Each row below holds a small network's activations on one input, seen along a few directions.
In each table, some parts of the input vary, and every possible input appears once, in random order.
A made-up example of a description, with smaller parts first: one of 5 places around a ring, together with either a single point or one of 9 places along a line or (one of 2 separate values, together with one of 6 places along a line).
Shared parts are said once, and a part with two or three values counts as separate values.

A family of inputs:
x1: [ 19 -43   5 -28  24  17  21   0  31  16  16  27  35 -33  11]
x2: [ 40  -7  -7  -5  24  58   9  -7 -19  26   7   6  38  12   9]
x3: [-24  -2   7   6 -24 -75   1 -23  16 -21 -10  -2 -32  -9 -26]
x4: [ -4  33  -6  27 -18 -26 -12 -26 -32 -11 -13 -26 -20  38 -35]
x5: [ 18 -18   4 -28  28 -31  -7 -45  11 -20  18   2 -11 -38  12]
x6: [-29 -27   9   2 -28 -31  38  21  36   6 -16  17  17   2 -32]
x7: [ 35  18  -8  -6  27  16 -16 -50 -41  -7  10 -20   1   8   6]
x8: [ -7  11  -5  29 -27  17  20  11 -16  17 -22  -4  24  48 -34]
x9: [ -4  45  -5   2  -1   1 -47  -8 -40 -28  13 -33 -42  10  17]
x10: [  0   6  -8  22  -1  71   7  57   1  35 -16  13  26  20  21]
x11: [-22 -28   5  -7  -1  30  26  72  48  27  -9  32  20 -24  25]
x12: [-21  13   8 -16  -2 -47 -40  -3   4 -40  22 -10 -54 -33  26]
Q: The inputs of x1 and x2 match in every part but one. If x6 is changed in the same way as x1 into x2, which row does it become?
A: x8
Q: What do these inputs look like to the network?
A: one of 2 separate values, together with one of 6 places around a ring
Q: Which other rows does x4 become when the choice among 2 separate values takes its other values? List them by row number.
A: x3

A family of inputs:
x13: [  5   9  -8   8  11  25  26  22  17  24 -29  18  24   6  10]
x14: [ -7 -26   6 -31  16  -6  10   3  15  -8  26   4   8 -29   9]
x15: [ 18 -13   4  -4  37  27   9  -2  -1  16 -11  14   5 -23  27]
x16: [-29   9  16  -8 -25 -14   4  12  -8 -28  -3 -18 -13  15 -16]
x17: [ 18 -28   6  -8  10  -7  -8   4  31   8  19  18  -2 -26  -3]
x18: [ 18 -22   6 -35  18  32  15   0  -2  -2  16  -3  16 -13  11]
x19: [  4 -18   4  -4  34  -5   5   4  30   5  -5  14 -10 -34  20]
x20: [ 22  18  -6  10  -6  -3 -32 -13 -23   2  22  -9 -17   7   3]
x21: [ -9   5  -3   0  -8  41  11  10 -20  -4   4 -14  24  28  -3]
x22: [-14 -14  -1  19   9  -5  25  29  34  13 -20  18   8 -10   9]
x23: [ 12   5  -7  20 -14  34  -9   8 -10  17   2   6  16  31 -10]
x24: [-12  10   7 -21   3 -21 -12  -9 -13 -39  21 -16 -25 -12   0]
x25: [ 11  21 -11   9  22   5 -23 -11 -22  -1 -12 -18 -32  -2  16]
x26: [  2  20  -7  26 -26   2 -14   8 -20  13   4  -1  -6  31 -15]
x27: [  9  -3  -2  15   0 -38  31 -65  -9   8 -26 -11  25  30 -55]
x28: [ -5 -27   2   8 -15  -7   9  25  23  25   2  26  14  -3 -15]
x29: [ -7  10   2   1  16 -25 -22 -11 -10 -19 -12  -5 -37 -15  17]
x30: [-25 -20   3 -10 -11  -6  29  29  21   1   8   6  26  -4  -2]
x31: [-10  -7   2  -1  14 -25  -3 -11  22 -11  -5   7 -26 -31  25]
x32: [ 10  10   3  -6 -11 -27 -36 -13  -3 -16  15   0 -26  -3  -4]
x33: [ 17   6  -3 -20  14  35 -10 -10 -20 -13  20 -21  15   5  11]
x34: [-17 -12   4 -30  -5 -24   3 -10  12 -30  25  -4 -11 -22  13]
x35: [  1  14   0  -9   6   7  -9 -11 -31 -20  24 -28 -19   3   8]
x36: [-10  13   8  12 -33 -23 -19   9   1  -2  -4   3 -14  19 -21]
x37: [ -9  30 -15  23  -1   5  -7   9 -18  12 -29 -13 -14  24   2]
x38: [ 32  -8  -6   5  20 -43  18 -84 -16 -15  -7  -8   6   1 -33]
x39: [-23  -4   2  12 -10 -20  11  17  29   2 -33   2 -14 -11   2]
x40: [  2  22 -15  16   8  35  -1  10  -6  15 -30  -3  13  24  10]
x41: [-27  20   3  19  -8 -25  -7  11  -6  -4 -31  -4 -17   8   4]
x42: [ 30 -11   4  -3   7  21  -5  -5   8  18  21  20  23 -10  13]
x43: [-36  -8   7 -10 -31 -21  21  16  14 -18   3  -5   8  -3  -5]
x44: [-17  25  -2   0 -19  11   5   9 -26  -4   4 -25  -2  28 -13]
x45: [ 15 -16  -1   7 -11  27  15  20   5  29  -2  25  24  11 -16]
x46: [ 31   0  -3   4  10  32 -27 -11 -19   9  17  -1   6   3   1]
x47: [  2 -12   4 -10 -11 -26 -18 -12  18  -4  18  13 -18 -25   0]
x48: [ 18  12  -7   6  31  30 -18 -12 -21   5  -9  -6   5  -5  28]
x49: [ -3  -3  -2 -19  -8  30  33  23   5   9   0   4  39  11  -6]
x50: [-15  -9   4  10 -35 -24  -1  13  20   8  -3  15  -3  -5 -18]
Q: What do these inputs look like to the network?
A: one of 2 separate values, together with either a single point or (one of 3 separate values, together with one of 6 places around a ring)
Q: The inputs of x28 and x17 match in every part but the choice among 2 separate values. If x22 is changed in the same way as x28 into x17, which row does it become?
A: x19
Q: Which other rows does x16 become when the choice among 2 separate values takes its other values? List them by row number.
A: x24
Q: Which other rows does x36 become when the choice among 3 separate values takes its other values? List them by row number.
A: x16, x41
Q: A walk changes only the place on the ring of 6. It starts at x15 and steps to x48. List the rest of the walk in order.
A: x25, x29, x31, x19

A family of inputs:
x51: [  5  10  -3  -7   3  37  -4  25 -12  14   4  -7   1   2   9]
x52: [  0  18  11 -11  -5 -77 -41 -54  -9 -50  21 -24 -54 -16  -4]
x53: [ 15 -14   2  -6  23   8   2   5  16   6  15  10   6 -22  18]
x54: [ -5  41  -1   1  -5 -50 -44 -56 -51 -41   3 -36 -50  13  -8]
x55: [  9 -19   1 -18  17   2   9  -7   8   1   2  22  21 -18  -3]
x56: [ 20   3  -9  10  18  37  -7  -7 -11  22  -1   0  12   0  18]
x57: [-14 -14   4  13 -12 -19  18  19  33   0 -11   7  -6   2 -13]
x58: [-21  -4   5  -6  -5  -7   9  28  20  -1 -10  11   4  -9  10]
x59: [-10  14  -5   9  -6  21   3  25  -3   5 -13  -2   8  18   2]
x60: [  3  -6   3   9 -16  15   7  -5 -11  13  -6   2  24  23 -17]
x61: [ -7   5  -4  24 -12   5  14  16   6  12 -20  -6   0  26 -18]
x62: [ -9 -10   3 -15   2  10   5  22   7   7   7   9  -4 -23  24]
x63: [ 17  -4  -9   2   8  31   5 -15 -13   8  -1   7  23   8  -6]
x64: [ -3 -18   2  -3 -12 -15  25   6  20   6  12   8  14  -3 -10]
Q: The inputs of x56 and x53 match in every part but one. If x54 is changed in the same way as x56 into x53, which row does it become?
A: x52
Q: What do these inputs look like to the network?
A: one of 2 separate values, together with either a single point or one of 6 places around a ring
